These are the activations of a small neural network, seen along a few directions. Each row is one input.
In each table, some parts of the input vary, and every possible input appears once, in random order.
Descriptions start from the smaller parts, as in this example, which fits no table here: one of 3 separate values, together with either a single point or one of 11 places around a ring or (one of 4 places along a line, together with one of 8 places around a ring).
Shared parts are said once, and a part with two or three values counts as separate values.

Other details of the inputs vary at random and push rows far along two fixed directions, the same in every table; ignore that.

A family of inputs:
x1: [-24  -9  11  13  12  27  13  48  12  33  27 -52  36  40]
x2: [ 87 -28  52  10 -47 -37  19 -34  -1 -23 -66  50  40 -74]
x3: [-66 -49 -44  37  46  32  37  15  -2 -14  29 -47  33  18]
x4: [ -13  -64   24  -14  -36  -22   83   16  -64    2    1   28  -26 -101]
x5: [ 55  34  58  -7 -62 -35  11  -7  37 -33 -85  57  50 -13]
x6: [-37  59 -43  -4  -6  -7 -26  29  64 -27  -4  19  70  84]
x7: [ 59   5   4  46  -6 -36  38 -37 -13 -40 -26   6  -9 -43]
x8: [   8   83    2  -29  -28  -22 -108  -16   30   33  -19   37   32   60]
x9: [  99  -88   -5  -29    9  -18   23  -79  -21  -28  -55   56  -39 -102]
x10: [-29 -59 -10  68  31  25  61   7 -29  -7  46 -74 -70 -46]
x11: [ 48 115 -36 -16 -16 -21 -60  26  32  19 -15   2  28  95]
x12: [-46  64 -31 -18   5  -6  10  68 -26   7  30  -2 -40  14]
x13: [-26   0 -46 -10   0  10 -56  28  34   9  23  -7  15  67]
x14: [  -3   16   10  -44  -52  -42   -2  -42  -27   -1   16   51  -12 -102]
x15: [ 29  66  18 -32 -21 -46 -67 -37  20  35 -41  33  36  13]
x16: [-62  -6 -54 -13  21  57 -37  45  19  32  42 -26  -3  96]
x17: [-59 104 -31  17  12  35   8  56  53 -17  25 -51  27  99]
x18: [-82 -18  16  44  47  32  22 -12 -11  -1  27 -55  14  -8]
x19: [103  42  -5 -12 -48 -48 -58 -31 -10 -13 -45  50 -39  -9]
x20: [  15 -114   46   23   59   76   77   -2  -49   -9   29  -30  -39  -77]
x21: [-63 -40  17  25  15  63   9  69   7  28  63 -69  -1  39]
x22: [ 98  -2  40 -35 -64 -29 -61  -4   4   4 -62  62  -2 -12]
x23: [-66   9  25  22  20   6  20 -20  21 -17  -6 -34  15 -23]
x24: [-21 -86 -34  22  37   2  50  -7   0   8  13 -38   2 -34]
x25: [-53 -78  31  40  55  26  27 -33 -27  30  43 -36 -64 -37]
x26: [114  69  -5 -41 -42 -20 -50 -36 -21 -27 -51  43 -20  45]
x27: [  -8  -77   -6  -34   11  -75   61   -8  -39  -27   17   35  -39 -104]
x28: [-56  52  -5 -29  51  70 -43   0   8  43  42  -6   4 114]
Description of these inputs: one of 4 separate values, together with either a single point or one of 6 places along a line.
The inputs of x4 and x14 match in every part but the choice among 4 separate values. If x21 is changed in the same way as x4 into x14, which row does it become?
Answer: x8
Which other rows agree with x10 in the choice among 4 separate values? List them by row number.
Answer: x7, x11, x12, x17, x19, x26
Which other rows agree with x9 in the choice among 4 separate values? List them by row number.
Answer: x3, x6, x13, x16, x24, x27

A family of inputs:
x29: [-66 -69  36  29  29  43  71  16 -16  -8  36 -42   4 -39]
x30: [-63 -45  -2  20  52  41  25 -17 -11   4  34 -36 -16 -13]
x31: [-56 -72   4  28  52  33  46 -20 -21   8  40 -37 -22 -39]
x32: [ 13  30 -15   3  -1  31 -32  18  18   7   3 -20  33  75]
x33: [ 14  27 -25 -27 -26 -26 -38  31  -4  -3   2  23   4   4]
x34: [ -7  40 -11 -27  10   7 -50  12  18  24  11  13  30  67]
x35: [ 22  52 -22   6 -11   2 -23  23  13   3  -8  -4  21  74]
x36: [ 27  20  -7 -14  -8 -40 -20 -49  -3 -23 -40  29 -10 -33]
x37: [  5 -12  -5  17  17  21  45  21  -8 -16  -1 -16 -20  -7]
x38: [ 58   6   2  18 -18 -54  -4 -38  21 -30 -55  23   0 -32]
x39: [-59  42 -36 -13  24  22 -16  23   7  10  43 -33   4  59]
x40: [ 58 -82  29 -13 -29 -36  20 -48 -19  -4 -47  44 -34 -97]
x41: [ 52   2  32 -13 -20  -8 -32 -27 -19  15 -21  16 -29 -10]
x42: [-11 -64   2  -1   7   0   8   8 -27  11   8  -4 -15 -33]
x43: [ 43  19  25   9 -41 -73  11 -26   8 -13 -60  38  22 -70]
x44: [ 39 -53  20  -9  -8 -18  20 -37 -10   5 -19  29 -19 -60]
x45: [-47 -30 -21   7  11  22  38  28 -13   3  50 -29 -34 -13]
x46: [ 25  22  -2  14 -11 -11 -41 -13  44 -12 -23   7  30  26]
x47: [-41  27  10   7 -14  15  -7  17  24  13   2 -17  50  25]
x48: [ 26  47 -18 -30 -28 -22 -26   0  10  -3  -1  33   7  21]
x49: [  7  17  29  -8 -21 -23  24  11  -6 -25 -14  20  17 -15]
x50: [-48 -24 -20  19  42  14  47   9 -17   7  48 -41 -22 -11]
x51: [  0  54   1  -2 -11  18 -36  21  -8  17  17  -1 -25  39]
x52: [ 10  47  -6 -18   2  41 -30  38  21  10  -5   4  24  82]
What is each input in this table made of?
Answer: one of 2 separate values, together with either a single point or one of 5 places around a ring or one of 6 places along a line
The inputs of x42 and x33 match in every part but the choice among 2 separate values. If x52 is changed in the same way as x42 into x33, which row does it become?
Answer: x37
Which other rows does x47 become when the choice among 2 separate values takes its other values? List them by row number.
Answer: x43

A family of inputs:
x53: [-14  46 -36 -16  -5  -4 -32  37  10  10  16   0  14  59]
x54: [-68 -13 -27  16  51  79  -8  46   8  30  70 -74  -6  97]
x55: [-22  39 -21 -35  -5   8 -24  21   3   7   9  17   2  42]
x56: [ 51  51  -4 -21 -23  15 -63  12  13  15 -17  22  10  73]
x57: [-16 -17  -1  25  13   8  38  -8   3 -26   5 -17   3 -20]
x58: [ 46 -34   9  13   7  -6  -7 -46 -15   2 -26   5 -31 -33]
x59: [ 45  34  12 -16 -32 -34 -21 -27  25 -13 -55  50  44   1]
x60: [ 62  54  16  -6 -45 -36 -29  -6  17 -23 -57  41  24  -1]
x61: [ 33  24 -13 -20 -11 -29   2 -13  -6 -14 -19  25  -3 -15]
x62: [  2 -59  21  11   2  -5  50 -14 -35  -4   8  -4 -47 -75]
x63: [ 15  34  16  -4 -20  -2 -16  13  17   3 -24  15  38  26]
x64: [-43 -62  19  18  29  15  37 -13 -23   8  32 -27 -28 -57]
x65: [-29 -48   6  26  20   7  43   5   9  -2  11 -32  13 -21]
x66: [ 62  43  -1 -22 -31 -55 -35 -29  -2  -6 -36  53  -1 -19]
x67: [-22  77 -16   2  -7   7 -40  17  32   3   4 -15  35  70]
x68: [ 32 -29  12  10  -5 -25  41 -14 -30 -16  -9   7 -30 -62]
x69: [ -8 -16   4  -2   0 -10   9 -13 -15   2  12   3 -30 -38]
x70: [ -3 -35  23  -4  -3   2  21   0 -21   8   6   0 -11 -40]
x71: [-30  15   7  12  11   7  -2   3  18  10   3 -18  26  17]
x72: [-13 -78  19   8  22   4  54 -29 -32  -9   8  -2 -23 -83]
x73: [-29 -34 -10  16  53  58  18   5  -2   7  37 -41 -21  30]
x74: [-19  40 -18   4  -8   0 -25  32  36  -7  -2 -15  32  57]
x75: [-77 -19 -18   3  23  42   1  42  -1  23  58 -40   8  44]
x76: [ 47 -14   0 -17 -34 -47 -11 -22 -10  -7 -30  47 -18 -55]
The inputs of x55 and x69 match in every part but one. If x73 is changed in the same way as x55 into x69, which row does it become?
Answer: x58
What is each input in this table made of?
Answer: one of 4 separate values, together with either a single point or one of 5 places around a ring
Which other rows does x70 become when the choice among 4 separate values takes its other values? List them by row number.
Answer: x64, x72, x75
A walk changes only the place on the ring of 5. It starts at x74 and steps to x65. List the rest of the walk in order.
Answer: x75, x76, x53
